These are the activations of a small neural network, seen along a few directions. Each row is one input.
Each table varies a few parts of the input and shows all the possible inputs, shuffled.
Descriptions start from the smaller parts, as in this example, which fits no table here: one of 5 places around a ring, together with either a single point or one of 11 places along a line or (one of 3 separate values, together with one of 6 places along a line).
Shared parts are said once, and a part with two or three values counts as separate values.
In the rows, zero is written as 128.

Other details of the inputs vary at random and push rows far along two fixed directions, the same in every table; ignore that.

Rows:
row 1: [149 186  95  33  81 179 117 155  66 144  95  45 154]
row 2: [128 188 109  21  83 159 119 166  95 142 137  25 135]
row 3: [134 103 149 204 184  74 145 131 143 152 123 188 117]
row 4: [127  54 137 189 148 117 149 131 167 123 137 203 112]
row 5: [159 101  97 150 149 147  58 146 112  82 201  59 127]
row 6: [ 86 163 153  66  80 141 216 103 166 139  92 169 129]
row 7: [112  74 140 205 125  73 142 114 173 120 157 169 107]
row 8: [133 102 146 209 161  78 129 159 152 158 116 191 109]
row 9: [101 193 107  10  89 172 103 120  89 122 158  40 138]
row 10: [ 97 143 150  51 105 127 225 124 140 176  81 162 130]
row 11: [ 89 155 144  71  50  88 202 149 144 183  98 137 101]
row 12: [107 230 104  32 117 197 108 130  76 125 138  64 142]
row 13: [110 153 130  83  47 107 201 138 115 184  56 157 120]
row 14: [115  86 155 196 132  62 130 101 181 113 154 172 113]
row 15: [113  83 157 182 141  57 116  97 173 117 151 182 112]
row 16: [136  84 141 209 129  82 129  90 152 114 112 192 132]
row 17: [136  52 159 191 144  99 145 171 159 136 107 186 110]
row 18: [136 175 116  16 104 203 134 178  94 132 111  48 148]
row 19: [155 137  94 165 184 166  51 150  96  86 170  84 129]
row 20: [ 86 194 119  90  80 132 212 120 139 171 108 178 107]
row 21: [110 180 113   5 111 216 117 132  89 112 131  64 150]
row 22: [134 101 150 218 150  79 136 168 146 149 114 187 101]
row 23: [149 148 119 155 196 157  36 132  96  79 170  90 140]
row 24: [ 90 208 139 100  79 128 219 106 151 157 105 167 119]
row 25: [169  98  82 156 155 161  44 129  81  85 148  80 144]
row 26: [ 93 159 145  65  72  94 200 113 160 196  99 129  98]
row 27: [134  72 126 217 122  92 141 103 144 122 116 189 125]
row 28: [122  61 147 200 146 117 157 126 173 111 131 192 119]
row 29: [163 104 132 134 185 176  54 136 117  58 163  86 151]
row 30: [133 175 116  13 117 203 137 162  96 137 112  46 158]
row 31: [ 84 166 131  63  71 111 177  75 121 165  74 180 132]
row 32: [189  95 106 153 176 140  63 136  73 102 138  69 158]
row 33: [162 156 120 175 181 161  59 137 112  65 173  76 144]
row 34: [128  66 152 182 157  49 139 121 157 150 143 165 114]
row 35: [ 85 156 141  60  74  87 197 124 152 196 102 139 120]
row 36: [116  54 135 182 156 112 136 126 165 124 125 203 110]
row 37: [175 115 111 151 161 150  39 113  88  68 148  83 157]
row 38: [ 80 201 129 102  79 131 220 115 144 159 103 167 114]
row 39: [105 170 128  91  49 123 211  85 136 156  82 163 134]
row 40: [164 115 118 161 147 144  64 132 124  67 198  49 139]
row 41: [141 189  75  38  73 200 129 126  67 120 124  53 149]
row 42: [148 101  97 144 157 141  45 140 109  83 190  60 125]
row 43: [106 154 126  71  71 107 196 113 122 197  60 159 138]
row 44: [101  78 154 176 147  58 107  95 165 127 151 186 109]
row 45: [120  67 133 191 138  84 106  91 132 138 114 206 126]
row 46: [102 146 152  60  93 138 214 125 160 186  73 152 110]
row 47: [194 100 107 160 165 154  49 138  91 110 132  55 140]
row 48: [160 153 123 160 191 156  45 134 104  69 170  86 143]
row 49: [179 139 119 169 194 159  56 159 106 112 154  58 125]
row 50: [130 102 147 206 174  78 131 143 153 162 118 189 120]
row 51: [152  99 129 128 191 176  45 133 109  67 163  89 148]
row 52: [132  69 157 199 146 114 155 116 180 108 133 192 124]
Description of these inputs: one of 4 separate values, together with either a single point or one of 4 places along a line or one of 8 places around a ring.
Changing only the choice among 4 separate values turns row 2 into row 1. The same change can be made to row 26. Which row results?
> row 47
Changing only the choice among 4 separate values turns row 17 into row 11. The same change can be made to row 51. Which row results?
> row 44
A walk changes only the place on the ring of 8. It starts at row 21 and steps to row 51. List the rest of the walk in order.
> row 29, row 6, row 52, row 28, row 4, row 36
Which other rows agree with row 48 in the choice among 4 separate values? List them by row number.
> row 3, row 8, row 12, row 19, row 20, row 22, row 23, row 24, row 33, row 38, row 49, row 50
A walk changes only the place on the ring of 8. It starts at row 45 and steps to row 25. List the rest of the walk in order.
> row 41, row 27, row 39, row 16, row 37, row 31

Rows:
row 53: [102 148 135 158 117 118 176  88 153 126 111 207 123]
row 54: [145  84 117 111 134 147  80 115 116  86 160  83 142]
row 55: [151 135 129 136 166 135  86 165 116 123 154  70 125]
row 56: [102 141 136 148 130 114 164 101 142 148  97 209 122]
row 57: [ 99 197 128  67 106 131 147 135 124 145 139 100 119]
row 58: [165  59 135 220 179 124 118 159 130 131 106 174 128]
row 59: [134 114 134 117 159 153  93 150 141  88 182  78 131]
row 60: [100 121 131 146  80  77 159  76 151 138 123 180 119]
row 61: [133 155 124 148 146 139  88 134 131  86 185  75 120]
row 62: [156  62 144 212 171  88 114 180 157 145 139 145 108]
row 63: [120 130 146 146 131 113 171 119 140 159  78 202 126]
row 64: [108 168 110  61  77 127 134 101 102 146 116 105 134]
row 65: [136 137 111  63  73 136 155 148  99 165  85  89 133]
row 66: [106 162 130  56 110 190 163 114 126 112 110 127 144]
row 67: [163 107 110 131 141 126  73 134  92 122 133  76 147]
Changing only one part turns row 56 into row 64. The same change can be made to row 66. Which row results?
> row 54
Describe the family of inputs behind these rows.
> one of 3 separate values, together with either a single point or one of 4 places along a line
Change only the choice among 3 separate values in row 63. List by row number the other rows that result.
> row 55, row 67
A walk changes only the place on the line of 4. It starts at row 61 and steps to row 57. List the rest of the walk in order.
> row 55, row 62

Rows:
row 68: [151 129 124 130 147 136  97 173 105 141 125  79 129]
row 69: [168 144 113 104 165 186  96 160  76 130 102  83 156]
row 70: [120 183 104  26  61 140 169 142  87 178  93  66 136]
row 71: [ 90 139 143 134 100  79 159  76 165 146 130 182 112]
row 72: [161  89 137 164 161  98  91 161 117 138 124 114 131]
row 73: [107  78 139 165 111  74 152 101 163 137 137 177 117]
row 74: [163  45 123 200 162  98  77 137 129 106 159 114 123]
row 75: [113 122 136 126 127 116 161 151 150 152 127 152 105]
row 76: [152 143 117 187 161 152  83 113 120  67 169 111 138]
row 77: [119 108 145 188 125 109 170 114 168 122 122 195 122]
row 78: [129 107 120 173 141 101  86  93 129  95 173 123 125]
row 79: [ 97 136 124  90  80 138 168 102 132 136 100 169 133]
row 80: [ 96 163 142  57  88 126 170 116 140 139 120 124 131]
row 81: [133 103 128 210 190 111  66 126 144  84 193 143 114]
row 82: [128 132 130 123 142 150  99 141 130 101 160  87 131]
row 83: [113 103 145 125 100  84 173 117 163 169 103 167 110]
row 84: [122 110 140 133 102  73 168 132 147 192  86 165 115]
row 85: [142 168 106  52 113 183  87 132 100  97 162  23 151]
row 86: [122  81 158 157 132  74 152 129 161 149 113 178 111]
row 87: [153 100 125 174 169 115  98 179 122 144 138 122 118]
row 88: [133 212 110  50  75 175 187 155  92 163  78  84 141]
row 89: [121 133 118  97  85 125 166 133 107 176  66 161 131]
row 90: [166 181 101  79 120 211 115 158  84  94 134  32 149]
row 91: [104 122 145 172 158 110 146  80 154 122 114 219 127]
row 92: [142  97 134 164 181 155 101 121 131  95 134 150 146]
row 93: [144  83 116 210 168 122  54  97 122  72 159 157 134]
row 94: [171 142 109  91 172 214  78 152  78  90 130  54 158]
row 95: [112 127 123  89  83 136 172 118 123 152  83 163 125]
row 96: [ 79 179 141  99  99 114 165  97 149 140 131 152 112]
row 97: [142 127 115 135 166 164  75 157 121  85 185  75 132]
row 98: [103 161 138  68  92 136 177 141 136 160 106 116 114]
row 99: [ 99 147 146 125 120  93 138  92 148 124 140 159 121]
Describe the family of inputs behind these rows.
> one of 4 places along a line, together with either one of 3 separate values or one of 5 places along a line
Changing only the place on the line of 4 turns row 72 into row 99. The same change can be made to row 88. Which row results?
> row 76
Change only the place on the line of 5 in row 97. List by row number the other rows that result.
> row 73, row 80, row 82, row 85
A walk changes only the place on the line of 5. It starts at row 78 and steps to row 71. List the rest of the walk in order.
> row 99, row 96, row 81
Which other rows agree with row 83 in the place on the line of 4? List them by row number.
> row 74, row 75, row 86, row 90, row 94, row 95, row 98
